These are the activations of a small neural network, seen along a few directions. Each row is one input.
In each table, some parts of the input vary, and every possible input appears once, in random order.
Descriptions start from the smaller parts, as in this example, which fits no table here: one of 6 places along a line, together with either a single point or one of 9 places around a ring or (one of 2 separate values, together with one of 5 places around a ring).
Shared parts are said once, and a part with two or three values counts as separate values.
(in the rows, 128 means zero)

Other details of the inputs shift rows strongly along two fixed directions, in all tables alike. That doesn't count.

Table:
x1: [135 102 129 189 128  99 196  82 155 118 112  40  75]
x2: [107 125 103 114  88 147 104 142 127 148 134 173 169]
x3: [113 123  97  74  86 122  77 136 119 142 133 173 146]
x4: [103 124  99 109  90 130  91 163 126 132 139 164 175]
x5: [144 147 162 124 175 133 133 149 118 116 128 129 120]
x6: [109 132 108 115  92 172  88 122 129 150 124 167 153]
x7: [156 155 152 103 169 104 137 142 109 111 126 143  99]
x8: [165 150 177 155 204 120 183 127 113 107 131  87  92]
x9: [146 152 158 131 173 160 138 131 115 115 134 136 109]
x10: [ 95  64  78 148  70  73 143 102 152 121 136  48 144]
x11: [152 151 160 136 168 129 160 139 132 123 126 153 125]
x12: [107 122 107 105  97 155  88 135 124 155 137 162 168]
x13: [140 150 156 124 177 142 129 148 115 108 122 127 114]
x14: [150 145 159 127 170 119 153 154 129 111 128 143 131]
x15: [ 94  74  79 159  64 127 130  68 158 142 117  55 109]
x16: [152 159 166 139 169 150 142 130 122 130 122 140 115]
x17: [150 160 157 141 173 161 137 132 128 125 113 139 102]
x18: [148 155 162 136 172 139 144 135 123 126 129 143 117]
x19: [152 149 156 133 171 127 160 146 124 122 127 145 133]
x20: [105 129  91  77  91 125  71 136 119 138 112 172 139]
x21: [104 121 105 109  87 139  97 151 132 138 135 171 167]
x22: [129  99 132 181 134  89 196  83 144 112 120  37  79]
x23: [161 151 151 104 166  94 152 147 117 108 124 152 108]
x24: [139  96 128 185 130  92 201  80 163 121 113  42  85]
x25: [148 139 163 149 176 127 161 116 126 119 127  97  96]
x26: [142 139 156 122 163 139 132 144 117 115 142 127 125]
x27: [114 132 112 118  88 158  96 125 134 157 131 174 162]
x28: [160 152 153 102 166 111 140 141 106 108 140 142 100]
x29: [154 157 163 141 171 153 142 133 132 133 119 141 108]
x30: [145 152 157 128 179 117 132 162 114 108 135 124 129]
x31: [107  65  75 126  61  56 151  81 148 123 128  60 110]
x32: [118 127 109 119  84 149 112 129 143 153 128 184 172]
x33: [ 95  73  86 157  58 114 134  65 152 148 125  54 122]
x34: [138 153 152 125 181 133 123 160 110 101 126 119 122]
x35: [147 154 156 137 168 134 155 148 116 120 126 142 123]
x36: [128  95 132 173 137  78 190  99 140  99 122  27  84]
x37: [ 94  75  81 164  49 107 149  71 156 142 123  66 124]
x38: [120 126 106 122  87 153 112 133 153 156 126 185 164]
x39: [104 122 102 104  96 131  79 156 125 138 143 156 177]
x40: [157 157 161 142 163 135 162 135 132 125 120 153 126]
x41: [103 124 101 105  99 164  84 134 120 147 130 159 162]
x42: [149 162 160 139 172 158 138 128 118 121 115 137 108]
x43: [109 125 109 112  92 152  93 130 133 154 138 173 163]
x44: [100 121 103 101  97 156  77 142 126 136 131 158 161]
x45: [144 150 158 125 180 122 128 161 113 109 133 120 127]
x46: [146 149 161 127 174 128 138 150 120 115 130 132 122]
x47: [107 126 107 118  85 149 104 136 135 149 133 181 161]
x48: [ 98  72  82 163  59 112 139  69 164 150 125  59 118]
x49: [147 152 159 129 176 141 139 141 113 126 128 132 122]
x50: [155 154 154 100 171 109 133 141 108 112 124 139  97]
x51: [144 153 154 133 172 116 143 168 115 102 131 131 128]
x52: [114 126  95  84  79 116  94 143 122 135 131 182 146]
x53: [144 156 158 133 176 152 135 133 117 119 121 137 108]
x54: [ 90  67  85 152  64 108 132  69 152 145 131  53 123]
x55: [ 98 124  98 102 101 146  72 154 120 130 134 150 168]
x56: [152 161 161 146 160 143 157 137 125 123 119 151 116]
x57: [156 156 151 108 163 102 148 149 110 105 123 150  97]
x58: [107 125  92  75  88 133  73 134 116 134 126 171 141]
x59: [115 129 111 118  92 167  91 128 143 161 128 172 153]
x60: [161 143 162 111 174 126  82 131  66 101 146 124  75]
x61: [115 130 106 126  83 160 107 135 146 154 125 182 154]
x62: [150 148 155 129 175 108 148 166 123 104 132 134 138]
x63: [127  99 129 170 149 102 178  82 129 108 117  16  78]
x64: [102 121 103 101  98 136  75 155 124 138 141 153 175]
x65: [ 91  66  79 151  65 100 137  76 145 143 134  49 132]
x66: [110 116 105 104  90 132 101 149 139 140 136 174 178]
x67: [159 146 163 112 177 118  79 132  69 104 132 125  73]
x68: [105 120 107 103  93 141  85 145 131 144 139 164 169]
x69: [ 96  63  77 152  62  91 154  80 154 140 130  58 140]
x70: [112 122 106 113  88 143 108 134 143 151 134 184 172]
x71: [136 101 132 185 135 100 186  76 154 123 116  31  75]
x72: [148 156 157 141 158 143 143 128 126 132 122 142 120]
Each input here is: one of 2 separate values, together with either a single point or (one of 5 places along a line, together with either a single point or one of 6 places along a line).
Question: The inputs of x30 and x39 match in every part but the choice among 2 separate values. If x53 is changed in the same way as x30 into x39, which row does it become?
Answer: x9
Question: The inputs of x29 and x59 match in every part but the choice among 2 separate values. If x7 is changed in the same way as x29 into x59, which row does it become?
Answer: x28
Question: Change only the choice among 2 separate values in x20. List by row number the other rows that result.
Answer: x58
Question: Change only the choice among 2 separate values in x52. List by row number the other rows that result.
Answer: x57

Table:
x73: [110 111 101 125  85 111 115 121 145 145 118 140 145]
x74: [121 122 124 138 127 123 128 121 137 134 117 109 128]
x75: [109 104 101 117  89 119  97 121 123 137 136 127 143]
x76: [110 107 100 126  81 118 118 122 139 144 135 138 156]
x77: [109 113 103 130  83 153 106  94 139 158 121 135 131]
x78: [129 159 129  98 122 154 100 167 123 140 126 218 165]
x79: [120 119 117 120 121 117 123 119 121 122 125 109 117]
x80: [147 130 149 159 147 141 158  94 128 125 126  96  85]
x81: [144 160 148 100 155 151 101 164 108 119 137 182 135]
x82: [121 115 127 146 123 126 132 122 130 129 134 102 134]
x83: [143 127 143 135 157 103 147 116 120 112 124  87  90]
x84: [102 109 101 130  91 136 105 126 141 140 127 126 151]
x85: [169 173 175 122 189 146 155 165 118 108 138 172 121]
x86: [109 111  99 120  87 113 116 119 146 147 117 140 147]
x87: [127 114 122 135 117 113 149 118 136 130 136 113 134]
x88: [122 120 123 144 123 120 127 120 136 132 118 105 124]
x89: [142 128 141 143 150 110 176 117 132 111 125  96 104]
x90: [125 117 121 128 122 106 119 118 123 125 123 106 110]
x91: [108 104 101 112  91 121  99 119 124 139 135 125 145]
x92: [139 167 151 114 164 162 117 163 116 127 125 179 144]
x93: [137 124 149 154 158 122 160 119 127 116 136  82 115]
x94: [144 125 142 143 150 113 175 120 137 111 132  94 106]
x95: [118 122 120 142 122 129 131 123 132 127 121 110 128]
x96: [136 125 144 151 158 126 161 121 133 112 130  83 108]
x97: [161 171 170 114 189 141 132 159  99 105 133 159 108]
x98: [126 150 126  86 127 155  81 161 114 134 134 195 155]
Question: What is each input in this table made of?
Answer: one of 2 separate values, together with either a single point or (one of 3 separate values, together with one of 4 places along a line)
Question: Which other rows agree with x95 in the choice among 2 separate values? List them by row number.
Answer: x73, x75, x76, x78, x80, x81, x82, x84, x85, x88, x90, x97
Question: Change only the choice among 2 separate values in x95. List by row number the other rows that result.
Answer: x92
Question: Change only the choice among 3 separate values in x89. List by row number the other rows that result.
Answer: x79, x92
Question: Change only the choice among 2 separate values in x96. List by row number the other rows that result.
Answer: x84

Table:
x99: [124 109 123 139 134 116 150  84 125 118 122  61  81]
x100: [140 108 118 135 119  62 166 108 135 108 120  79  91]
x101: [148 170 160 133 169 179 124 151 112 121 129 165 122]
x102: [137 111 137 173 120 138 173  73 148 136 130  76  93]
x103: [ 91 100  84  87  76 126  35 127  99 138 135 136 152]
x104: [ 92 110  87 114  75 157  65 126 144 160 121 146 161]
x105: [150 172 169 141 174 174 125 146 118 142 123 165 132]
x106: [133 107 125 140 125  92 140  86 124 117 113  75  66]
x107: [150 167 168 139 178 143 153 165 128 129 126 172 153]
x108: [ 92 100  82  81  74  93  64 154 112 131 148 142 170]
x109: [148 164 160 130 172 148 153 171 123 109 133 171 143]
x110: [129 107 119 134 130  86 178 106 135 109 126  66 105]
x111: [109 108  94 127  66 140 125 122 159 162 132 175 177]
x112: [150 161 164 119 180 139 142 174 131 111 134 163 145]
Question: The inputs of x102 and x111 match in every part but one. If x101 is changed in the same way as x102 into x111, which row does it become?
Answer: x109
Question: What is each input in this table made of?
Answer: one of 2 separate values, together with either a single point or one of 6 places along a line
